A small network was shown many inputs. Here are its activations along a few directions, one row for each input.
Each table varies a few parts of the input and shows all the possible inputs, shuffled.
A made-up example of a description, with smaller parts first: one of 3 separate values, together with either a single point or one of 11 places along a line or (one of 5 places around a ring, together with one of 6 places along a line).
Shared parts are said once, and a part with two or three values counts as separate values.
(in the rows, 128 means zero)

Other details of the inputs shift rows strongly along two fixed directions, in all tables alike. That doesn't count.

A family of inputs:
R1: [ 98 166 236  69 172 159 159 109 185 119 104]
R2: [ 81 200 221  51 141 132 144  94 162 140 103]
R3: [158  45 131 143  93 100 156 133 153 133 109]
R4: [133 135  92 168 104 163  95 126  94  97 139]
R5: [ 75 165 212 101 186 139 161 129 172 106 103]
R6: [121 128 128 183 168 146 105 136 143 117 175]
R7: [145  39 103 113  51 120 122 130 117 143  52]
R8: [112 162  82 208 157 161  74 155  56  87 191]
R9: [201  71  45  55  93  77 136 121 152 187 111]
R10: [145 112 120 194 144 128 131 157 129 125 166]
R11: [179  34 111 142  63 132 121 103 193 152  95]
R12: [154  51  98 126  58  95  98  93 152 199 101]
R13: [ 89 195 213  82 177 111 155  87 139 179  98]
R14: [101 178 211  80 192 151 151  94  98 157  71]
R15: [110 178 111 163 111 128 101 116 134 109 168]
R16: [111 161  91 201 139 132 118 175  39  56 183]
R17: [103 180  90 206 125  91 118 170  78  75 211]
R18: [169  45 111 101  36 141 116 123 120 144  73]
R19: [149 179  20 142 183 155 121 183  52  78 208]
R20: [197  63  64  79 139 119 163 140 173 158 128]
R21: [ 59 201 199  82 157 109 144 112 149 128  99]
Each input here is: one of 3 separate values, together with either a single point or one of 6 places around a ring.
Changing only the choice among 3 separate values turns R7 into R21. The same change can be made to R18. Which row results?
Answer: R2
Which other rows does R8 become when the choice among 3 separate values takes its other values? List them by row number.
Answer: R6, R12

A family of inputs:
R22: [111 146 134 151 136 133 123 143 109 106 142]
R23: [129 111 149 109 120 124 131 105 152 154 102]
R24: [114 152 130 147 134 127 128 141 127 107 152]
R25: [118 152 131 149 137 134 119 138 129 113 155]
R26: [128 109 152 110 120 133 130 105 138 149  93]
R27: [136 125 140  89 119 116 137 104 128 159 101]
R28: [151 112 135  88 146 127 150 116 142 152 107]
R29: [112 150 132 150 136 123 125 143 123 111 151]
R30: [182  26  36 194  34  98  98 155 126 141 141]
R31: [125 152 102 121 156 131 124 141 113 113 153]
R32: [112 145 132 155 141 134 120 136 110 110 142]
R33: [131 113 150 105 116 122 135 107 154 144 100]
R34: [113 148 132 148 133 136 126 140 112 102 144]
R35: [130 111 156 104 116 136 131 110 140 145  94]
R36: [133 146 109 130 161 135 136 145 124 113 159]
R37: [116 149 131 150 135 140 121 135 115 102 144]
R38: [137 129 126  77 137 126 140 111 133 154  97]
What do these inputs look like to the network?
Answer: either a single point or one of 4 places along a line or (one of 2 separate values, together with one of 6 places around a ring)
Start at R38 and move only the place on the line of 4, one step at a time. The first step leads to R31. Which rows follow, in order?
Answer: R36, R28

A family of inputs:
R39: [ 96 233  84 163 159 146 104 155  70  55 204]
R40: [103 210 184  79 213 139 170 141 163 107 163]
R41: [111 122 208  23 174 118 155  58 224 205  54]
R42: [119 186 156 144 187 120 139 118 149 140 178]
R43: [112 192 113 117 133 130 128 161  84  95 163]
R44: [181  19  55 152  78 112 134 162  98 130 102]
R45: [ 77 154 207 181 146 174 115 125 116  86 125]
R46: [130  58 178 161  61 112 131 115 203 142  97]
R47: [130  94 101  97  77 106 101  99 132 179  82]
R48: [ 81 152 150 207  71 127  91 145 100  78 150]
R49: [162 119  56 168 122 127 120 156 149  94 198]
R50: [156  59 118 102 111  83 169 139 173 149 101]
R51: [145 126 144 126 155 145 126 100 104 162 116]
R52: [122 127  62 169  95  92 123 179  68  89 156]
R53: [175  30  44 160  78 134  86 133 120 161 112]
R54: [111 178 169  93 137 113 128  86 106 171 108]
R55: [149 122 134  88 149 158 145 138 114 128 111]
R56: [143 123 143  73 159 167 140  94 131 135  85]
What do these inputs look like to the network?
Answer: one of 3 separate values, together with either a single point or one of 5 places along a line
Start at R51 and move only the place on the line of 5, one step at a time. The first step leads to R53. Which rows follow, in order?
Answer: R56, R55, R44
Start at R50 and move only the place on the line of 5, one step at a time. The first step leads to R40. Which rows follow, in order?
Answer: R49, R41, R42
